These are the activations of a small neural network, seen along a few directions. Each row is one input.
In each table, some parts of the input vary, and every possible input appears once, in random order.
A made-up example of a description, with smaller parts first: one of 8 places around a ring, together with either a single point or one of 9 places along a line or (one of 3 separate values, together with one of 6 places along a line).
Shared parts are said once, and a part with two or three values counts as separate values.

Other details of the inputs vary at random and push rows far along two fixed directions, the same in every table; ignore that.

Rows:
R1: [-63   8 -18  41  67   4 -19  20  13  -9  59]
R2: [  4  -9  -2  24 -27   7  57 -12 -26  23 -21]
R3: [ 78  -9  -6 -18 -23 -20  -3 -19 -14  30 -28]
R4: [-71   0 -12  38  72   6 -27   0  13 -34  40]
R5: [ -9   4  -9  12 -31  15  30  11  -5  30 -25]
R6: [ -7  22   7  -4  18  -5  20   8  19 -38  38]
R7: [ 58 -11 -16 -45 -32   8 -22   5  -6  22 -33]
R8: [  2 -18  -3   7 -30  17  58 -11 -31   5 -19]
R9: [  9  -8  -6  11 -35   2  54 -11 -24  10  -6]
R10: [-19   7   0  -8  50  -2 -40  -3  16 -34  25]
R11: [ 61  24   0 -41   9 -37 -46   2  39 -14  44]
R12: [ 66  -6  -9 -25 -29  -9 -18  -7  -4  39 -29]
R13: [ 45 -11  -1 -31 -27  -3 -42   6  -7  24 -52]
R14: [-49  28  -3  44  47  -7  33  11  22 -28  62]
R15: [-20 -18   8   2 -33  27  31   2 -27  11 -31]
R16: [-49 -33 -44  42   8  40  17  11 -27  24   2]
R17: [ 73  22   2 -34  16 -48 -31 -10  29 -23  46]
R18: [-21  -4  17  20 -18  10  23 -18 -16  13 -41]
R19: [ 38  44  24 -53  -2 -23 -25  18  53 -34  23]
R20: [ 25  42  43 -49   9 -27 -40  -1  47 -48  -3]
R21: [-14  -8   6   7 -38  13  26   3 -20  16 -17]
R22: [-31 -57  -2  13  -4  -2   1  -5 -33  24  -7]
R23: [ 73  -3 -13 -19 -23 -17 -10  -7  -9  31 -35]
R24: [ -2  -6  -4  16 -28  12  38   1 -15   6 -26]
R25: [ 71 -13 -13 -38 -26  -2  -9  -7 -16  13 -31]
R26: [ 46  -3   2 -23 -17 -12 -39 -14  -7  27 -62]
R27: [-32  24  20   3  16  -5 -13  21  29 -26  16]
R28: [-14  -4  -6   8 -34  21  24  12  -5  16 -29]
R29: [-58 -41 -23  36  21  38  16 -19 -44   4  -8]
R30: [-37  26  23  14  26 -13  -2  -7  26 -42  40]
R31: [-25   2  10  18 -18  12  17  -7 -12  15 -49]
R32: [-73  14  19  26  48   7  11  -6  17 -52  44]
R33: [ -8   8 -17  20  50 -11 -15   6  18 -29  53]
R34: [-11 -33 -19  19 -13  18   2 -22 -39  21 -26]
R35: [-62  -1 -17  20  63  17 -19  20   7 -27  62]
R36: [-15  18 -21  15  47  -8 -23  16  29  -5  54]
R37: [ 46  49  32 -33   1 -39 -20   6  54 -17  26]
R38: [-30  -6  11  12 -21  17  11  -7 -12   2 -54]
R39: [-40 -37  24  10 -26  -5  27  -1 -20  13 -16]
R40: [ 51  23  14 -39  13 -38 -59   4  32 -16  33]
R41: [-32   1   3  21 -19  17  22  14 -12  25 -28]
R42: [ 70  17   8 -42  25 -38 -33  -9  28 -33  37]
R43: [ 56  -8   5 -24 -25 -11 -31  -5 -11  36 -40]
R44: [-50 -19 -14  27 -14  38  56   4 -23   6   5]
R45: [ 37  46  46 -32   4 -41 -33   8  48 -20  15]
R46: [  6 -31 -28  -1 -12  25  11  -4 -27  21  -7]
R47: [ -9 -23  -9  21   3  11  -4 -22 -29  26 -32]
R48: [-55  21  -5  29  28   0  28  12  24 -28  77]
R49: [ 53 -18   4 -40 -27   0 -29  -4 -16  18 -38]
R50: [-64 -16  -6  23 -10  42  37  15 -26   5 -11]
Description of these inputs: one of 2 separate values, together with either a single point or (one of 4 places along a line, together with one of 6 places around a ring).
The inputs of R47 and R18 match in every part but the choice among 2 separate values. If R33 is changed in the same way as R47 into R18, which row does it become?
> R24
The inputs of R46 and R44 match in every part but the choice among 2 separate values. If R26 is changed in the same way as R46 into R44, which row does it become?
> R31
Change only the choice among 2 separate values in R13. List by row number the other rows that result.
> R27
Change only the place on the line of 4 in R40. List by row number the other rows that result.
> R11, R17, R34

Rows:
R51: [  4  21  27 -15   6 -21  -6   0  26 -29  18]
R52: [ 10 -57 -29  10 -46  31  25 -16 -64  53 -62]
R53: [ 36  33  34 -29 -12 -30 -23  -1  32 -12 -13]
R54: [-52  -8 -34  51  50  14  26   5  -7  -7  68]
R55: [ 36  26  36 -34  -9 -30 -21  -5  28 -20 -13]
R56: [ 10  23  12  -2  -5 -14  20   4  18 -13  19]
R57: [ -1  31  23 -12   7 -15 -14  11  33 -21   9]
R58: [  4 -23 -22   6 -13  18  -4   1 -24  32 -31]
R59: [  6 -23 -19  11 -12  12  -3  -9 -28  33 -31]
R60: [-82   5  -3  38  36  23  33   9   4 -34  50]
R61: [ 53   7   3 -42   3 -17 -42  -1  16 -11   2]
R62: [-67 -12 -29  44  52  21   7  13  -5  -8  59]
R63: [  8 -54 -27  13 -40  31  20 -18 -64  53 -71]
R64: [ 36  30  30 -39 -18 -24 -18  10  33 -14  -5]
The inputs of R53 and R59 match in every part but one. If R64 is changed in the same way as R53 into R59, which row does it become?
> R62
What do these inputs look like to the network?
> one of 2 separate values, together with either a single point or one of 6 places around a ring
